Here are a small network's activations along a few directions, averaged over the inputs that share one value of a field.
Values that are neighbours, or in one group, have similar rows; names and order tell nothing.
In the rows, 500 means zero.
Strong random noise was added to every row along 9 fixed directions; ignore it. To show where, here is one row again and again, with new noise each time:
[363 433 423 462 477 651 333 622 447 474 592 426 459 344 288 517 413 632
 548 500]
[537 302 511 520 399 522 446 369 453 502 560 494 475 475 601 444 451 723
 553 571]
[483 508 561 516 532 662 589 858 573 504 400 506 422 561 363 662 475 597
 547 457]
[716 587 461 650 444 362 533 410 426 497 740 500 439 726 529 216 493 566
 573 637]
[665 498 588 506 415 475 486 344 465 462 307 545 596 440 676 529 501 334
 474 568]
[298 238 461 431 492 390 429 410 506 467 620 506 488 371 577 370 516 537
 571 512]
[717 542 609 559 436 407 588 504 581 641 381 548 397 625 622 633 515 462
 426 492]
[447 293 580 482 429 573 448 461 491 526 435 491 481 446 548 602 404 623
 492 519]
[494 427 513 720 505 632 495 676 361 474 555 590 425 524 481 238 656 570
 656 582]
[573 453 545 616 599 495 463 693 499 403 521 429 333 473 458 567 432 596
 575 455]
[426 419 435 453 449 431 588 532 546 529 574 608 527 518 577 293 675 501
 602 548]


Sogog, 30 values:
d29: [320 261 559 492 481 323 784 444 597 571 452 659 555 731 820 354 643 394
 561 508]
d17: [635 548 533 556 460 742 596 607 434 548 370 626 586 513 558 498 594 642
 527 535]
d22: [667 615 473 330 478 392 532 325 660 534 405 467 555 450 576 656 498 441
 356 464]
d21: [622 621 477 561 519 528 567 504 507 557 579 478 445 626 467 472 512 594
 410 495]
d19: [641 580 384 484 398 414 547 406 498 649 591 683 544 436 638 246 882 565
 539 507]
d7: [439 530 420 346 553 583 568 568 608 410 368 551 577 393 540 604 636 565
 586 421]
d24: [483 507 492 648 646 500 534 697 501 453 740 428 345 751 332 419 416 680
 486 484]
d18: [623 679 440 425 403 773 570 666 430 371 332 533 751 392 459 451 599 546
 676 593]
d2: [417 361 497 608 448 674 529 461 342 333 468 566 635 574 552 259 542 533
 670 647]
d26: [435 360 542 580 608 458 559 579 563 451 383 518 369 457 616 597 606 632
 539 375]
d13: [369 407 582 451 576 623 504 700 515 337 304 504 586 372 481 618 447 371
 566 484]
d30: [562 521 419 548 532 398 382 400 413 482 692 416 417 388 517 332 502 507
 568 545]
d23: [424 570 438 521 328 627 410 399 348 676 612 530 577 492 353 291 502 455
 498 634]
d11: [292 429 528 514 465 548 502 450 472 624 439 590 488 561 471 488 555 383
 414 471]
d1: [472 457 485 458 460 379 591 454 608 593 503 481 472 609 588 566 524 510
 498 476]
d6: [558 531 484 406 497 443 627 503 593 468 469 471 513 657 549 637 416 572
 527 483]
d8: [461 545 530 586 506 533 537 703 527 655 350 559 331 492 446 628 618 385
 474 371]
d28: [507 629 561 565 574 390 552 640 547 566 450 402 382 627 397 683 428 343
 432 401]
d5: [228 357 552 404 652 552 604 731 646 534 480 532 436 496 450 598 581 574
 489 379]
d20: [569 675 508 545 446 506 468 350 490 548 583 412 517 703 389 531 323 545
 409 549]
d10: [427 472 625 681 597 676 385 515 335 450 430 496 487 416 422 445 502 364
 459 495]
d16: [395 466 492 548 443 575 536 500 514 660 478 600 442 500 546 510 675 567
 470 434]
d27: [476 322 637 592 606 440 528 615 569 586 493 545 318 599 551 623 460 592
 432 415]
d12: [478 625 512 423 398 603 814 565 622 580 381 664 647 797 503 490 679 503
 482 578]
d14: [351 425 653 409 648 473 536 503 519 320 371 455 631 454 469 656 257 317
 433 475]
d25: [517 476 579 495 530 244 647 484 626 604 547 506 413 605 668 570 495 463
 460 440]
d9: [268 336 480 360 486 626 406 406 419 462 498 586 680 353 503 390 489 430
 478 557]
d3: [389 459 552 580 523 612 468 648 479 700 508 565 427 507 387 578 557 581
 401 465]
d4: [351 525 487 527 534 441 418 528 445 491 639 459 528 485 395 381 458 374
 536 532]
d15: [441 617 442 566 440 817 544 617 352 556 504 625 655 577 350 200 733 525
 551 605]
Sogog is arranged as 5 separate groups.
Q: Which other values are in the same group as d21? Give them in the order they are listed.
A: d22, d24, d5, d10, d15
Q: Which other values are in the same group as d26? Give them in the order they are listed.
A: d7, d11, d20, d16, d12
Q: Which other values are in the same group as d23? Give them in the order they are listed.
A: d18, d13, d30, d25, d4
Q: Which other values are in the same group as d3? Give them in the order they are listed.
A: d17, d19, d27, d14, d9

Ruv, 10 values:
c10: [647 631 455 549 382 578 591 682 611 620 589 401 337 775 338 660 397 848
 537 480]
c7: [470 577 461 545 534 396 498 442 486 645 592 491 405 614 496 485 531 414
 396 418]
c2: [448 594 351 183 527 211 674 542 687 397 761 472 600 599 400 405 395 484
 588 500]
c5: [714 689 460 567 619  55 486 222 542 509 683 443 408 513 671 371 574 283
 384 411]
c9: [604 485 349 291 467 448 582 448 612 413 547 548 572 425 633 398 587 574
 553 522]
c1: [407 374 468 278 435 498 647 506 708 496 332 485 493 535 538 820 457 733
 531 404]
c8: [371 425 564 512 541 607 436 546 517 506 420 526 538 497 448 568 466 402
 381 510]
c4: [911 522 561 692 470 375 331  63 356 485 523 489 459 432 775 373 574 544
 430 570]
c3: [476 587 409 601 464 522 393 608 417 606 594 509 427 358 382 325 680 438
 587 538]
c6: [867 727 492 442 307 335 627 313 555 671 430 597 610 592 718 536 539 406
 456 602]
Ruv is arranged as a ring.
Q: Which values are neighbours of c6? Give them in the order they are listed.
A: c2, c3
Q: Which values are neighbours of c5? Give them in the order they are listed.
A: c7, c4
